Each row below holds a small network's activations on one input, seen along a few directions.
Each table varies a few parts of the input and shows all the possible inputs, shuffled.
Descriptions start from the smaller parts, as in this example, which fits no table here: one of 4 places along a line, together with either a single point or one of 9 places along a line or (one of 3 separate values, together with one of 5 places around a ring).
Shared parts are said once, and a part with two or three values counts as separate values.

Other details of the inputs shift rows strongly along two fixed directions, in all tables alike. That doesn't count.

A family of inputs:
R1: [  0   1   9  19  15  14  -8  -7  42  -3  -3 -31   6]
R2: [-17   2   2  16   8 -23  -1  11  -9  23  12 -21   1]
R3: [  4   4  10   7   7  27  -6 -20  41 -21   6  -5  15]
R4: [-19   7  -1  -5  -4 -18   5   3 -38   9  21  20  12]
R5: [ 30 -24 -13   9 -12   6  10  -4   5  -2 -15  43   1]
R6: [  8  -9   9  21  18  13   4  -7  36 -29  -7 -26   3]
R7: [  0  -2  -5   1  -5  15  -7 -13  12  -8  -1  27   6]
R8: [-19   6 -17 -14 -14 -11   2  -1 -50  14   4  52   6]
R9: [-10  19  -1 -10 -14  -1 -23 -11  -3  25  28 -34  11]
R10: [-16  -5  -5  17  10 -31   9  10 -22  19   4  -2  -4]
R11: [ 10 -24  21  -8  11   8   7  16  17 -25 -19  29 -10]
R12: [ -4   1 -18   0  -6 -16  -6   1 -35  21  -7  -2  -6]
R13: [-15  -1 -17   5  -4 -11   1   1 -28  12 -14  18  -5]
R14: [-22   5  20 -15   8 -11  -1  20 -14  22  12 -21 -14]
R15: [-22  15  -1  -3   7  -2   2   4 -29  10  22 -14   4]
R16: [ 18 -11  17   6  13   1   6   1  11 -30 -15  28 -25]
R17: [ 33 -26 -14  12  -8   3  12   4   2  -2 -26  38  -3]
R18: [ 28 -19 -16   0 -13   9  20   3 -18 -16 -26  39   2]
R19: [-17   4  -3  17  14 -18  -3   9 -13  25  15 -21  -8]
R20: [-23  15  10   6   5  -6   1   3  -6   8  20 -51  13]
R21: [  8 -14 -22   7 -15 -27  18   9 -42  30 -11  27  -7]
R22: [ 15 -12  10 -20  -4  10 -12  11  10  -6 -18   9 -13]
R23: [ -4   6 -11   5  -6 -16 -17   4 -16  32   3 -20  -3]
R24: [  2   5   9   2   9  35   0 -13  30 -29  -2 -13  18]
R25: [ 15  -5  -3  14   4  12 -15 -14  36  -5  -4 -39  -4]
R26: [ 25  -1  19  -2 -19   3   7  -4  16 -10  -7 -14 -10]
R27: [ 16  -4  -7 -21  17  -9  12  19  -2 -22  -6  42 -16]
R28: [ -9  11  -2 -24   3 -33  12  24 -21   8  14   8  -2]
R29: [ 20   0   1  -6  -3  36 -14 -15  27 -28  -2 -17  11]
R30: [  5  15  -8 -30 -19 -19  11  19 -11  20  13 -19   0]
R31: [  0  -4  -8   2  -1  17  -3  -5   3 -17 -17  11   2]
R32: [-15  16  32   0  -3 -20  -2   3   4   7  20 -45  -5]
R33: [ 22  -8 -14 -25   3   6   5  10  19 -33 -25  53 -11]
R34: [-28  13  20 -19  -9   1 -12   8  10  24  10 -44  -3]
R35: [-21  17   5   7  13  -1  -1   2  -9  10  22 -52   3]
R36: [ 13 -18  -4  19  19   7  -1  -5  18 -17  -4  32  -9]
R37: [ 11  -2  23   3   4   7   4  -6  25 -26 -20  11 -10]
R38: [  1   2  15  10   7  14  -6 -13  37 -18  21 -22  14]
R39: [ 20   3   5  -3 -15  32   6 -11  25 -15   8 -36  20]
R40: [-23  13  -3  14  -1  -8  -9  -7   9  28  11 -52   1]
R41: [-24  12  -2  10   5 -12   4  -1 -17  18   1 -24   5]
R42: [ -2  -1   6  21  16  11  -1 -12  40  -7  -5 -34   3]
R43: [ 18 -18 -10   3  14  12   8  -5 -11 -34  -9  70  -5]
R44: [-24  14   4  -3  -2  -7   3   6 -27   8  21 -14  15]
R45: [ 26 -15  21 -13 -10  24   3   6  40 -15 -13 -21  -3]
R46: [-18   7  -6   1   5 -17   2   2 -31  19  22  18  -2]
R47: [-13  -6 -16  12  14 -23  12  11 -46  12  -5  25 -14]
R48: [-17  -2 -18   4  -8 -19  -5   3 -31  30  -6  45  -4]
R49: [-24  14 -10 -10 -14  -1  -2   1 -37  14   6  12  10]
R50: [ -2 -14  13 -14   8   6   6  14   3  -8 -26  35 -10]
R51: [ -2   2  11  16  10  16 -10 -15  44  -3   5 -23  10]
R52: [-15  -8 -17  16  15 -33  12  11 -43  23  -1  24 -18]
R53: [ -3  16   1 -10 -25   2   5 -10 -11  20  33 -39  21]
R54: [-19   3   3  13   4 -22  -4   4  -7  23  21 -10   5]
R55: [-25  15  -4  -9  -5 -10   3  -4 -37  16  14  21  15]
R56: [ 14   8   5 -10  -7  27 -20 -21  28 -18  15 -27  14]
R57: [ 20  -5   0   0 -17  17   6 -13  18  -5   9  -1  13]
R58: [  3  -8  -8  13   3   8  -8  -3  18   0 -17  12  -3]
R59: [ 16  -6  -6   6  -3   9 -21 -12  23   0  -1  -3   0]
R60: [ 12   7   7 -19  12  14   4   3  46 -29  -5 -12   2]
R61: [ 32 -25 -16  10  -7   7  18  -1  -7 -15 -30  34  -4]
R62: [ 32  -5 -12 -29  -1   3  -5   9  16 -27 -17  31 -11]
R63: [  1  -9  -8   4   9   9  10   1 -13 -20 -26  40   3]
R64: [  4   5  19  -1  -9   4  -6  -9  22 -14  -9  -8 -13]
R65: [  1   9   6 -14 -19 -25  -9   5 -33  16  -4   7 -18]
R66: [ -9  16  -3  -6 -10   1 -14  -3 -14  16  10 -46   7]
Description of these inputs: one of 6 places along a line, together with either one of 3 separate values or one of 8 places around a ring.
The inputs of R34 and R22 match in every part but the place on the line of 6. If R49 is changed in the same way as R34 into R22, which row does it become? -> R29
The inputs of R19 and R1 match in every part but the place on the line of 6. If R35 is changed in the same way as R19 into R1, which row does it become? -> R63
List by row number the other rows that have the place on the line of 6 in common with R61. -> R5, R17, R18, R21, R26, R30, R39, R45, R53, R57
Start at R46 and move only the place on the line of 6, one step at a time. The first step leads to R38. Which rows follow, in order? -> R3, R7, R9, R57
Which other rows does R27 become when the choice among 3 separate values takes its other values? List them by row number. -> R14, R16

A family of inputs:
R67: [ 13  -4  -4  -6  -6   4  -3   5  15  -1  -7 -15   0]
R68: [-11   3  -7  -5   2 -38  15  15 -45  27   7  13 -12]
R69: [ 19  -5   3 -12  -5   1  -2   2  17  -5  -3  -7  -7]
R70: [ 26 -18   6   5   0  27  -5  -9  29 -34 -29  16  -7]
R71: [ 29 -16   7  -7   1  19  -5  -4  45 -36 -18  22  -9]
R72: [-36  11  -6  -2   6 -36  -1  16 -51  33   7  13  -3]
R73: [-20  -3  -7   5   8 -19   5  10 -36  13  -8  24  -7]
R74: [  8 -23 -22  26   9  -5   1  -3  -7  -3 -15  53  -6]
R75: [ 29 -20  -7  17   3  24 -11 -21  45 -21 -21  21   2]
R76: [ -1 -12  -1   2  14 -15   7  13 -18  -3 -10  52  -9]
R77: [ -1  10  18  -6   5  28  -8 -13  48 -17  25 -46  17]
R78: [ 12  -9 -19  15  -1  11  -2 -16   3  -6  -2  29   9]
R79: [ 13  -9   3  -1   4  24  -9  -7  27 -23 -23  11  -6]
R80: [  2  -3   4   4  11 -14   6   8  -1  -7   0  20  -9]
R81: [ -1  15  13  -6  -3  12  -4  -9  29 -11  26 -41  14]
R82: [-28   3  -5   5   0 -28   9  12 -51  30   0   6  -7]
R83: [  8  -1  -2   0  -9   5  12  -2 -15  -3  -4   8   6]
R84: [-18   1  -6   5  -3 -30  15  16 -50  30   0  10  -8]
R85: [-21  15  -2  -9  -3  -5  -4  -1 -19  11  14  -5  11]
R86: [-34  34  12 -12  -7  -7 -21  -2   4  34  25 -65   4]
R87: [-34  37  14  -3  -7   7 -14 -12   7  26  44 -98  20]
R88: [ 15  -5  11  -8   2  18 -11  -2  35 -19  -8  11  -8]
R89: [ 24 -13   7   2  -6  19   2  -3  26 -18 -22   5  -4]
R90: [ 12  -2 -11  -4  -6   3  10   3 -12  -5  -1  10   5]
R91: [ 17   2   2  -6  -4   9   5  -4  13 -16  10 -12   7]
R92: [ -3  -7 -17   2   3 -28  17  19 -45  17  -9  34 -13]
R93: [-19  19  13   1  -8  11  -5 -12   8   8  24 -67  19]
Describe the family of inputs behind these rows. -> one of 3 separate values, together with either a single point or one of 8 places around a ring
List by row number the other rows that have the choice among 3 separate values in common with R91. -> R77, R78, R81, R83, R85, R87, R90, R93
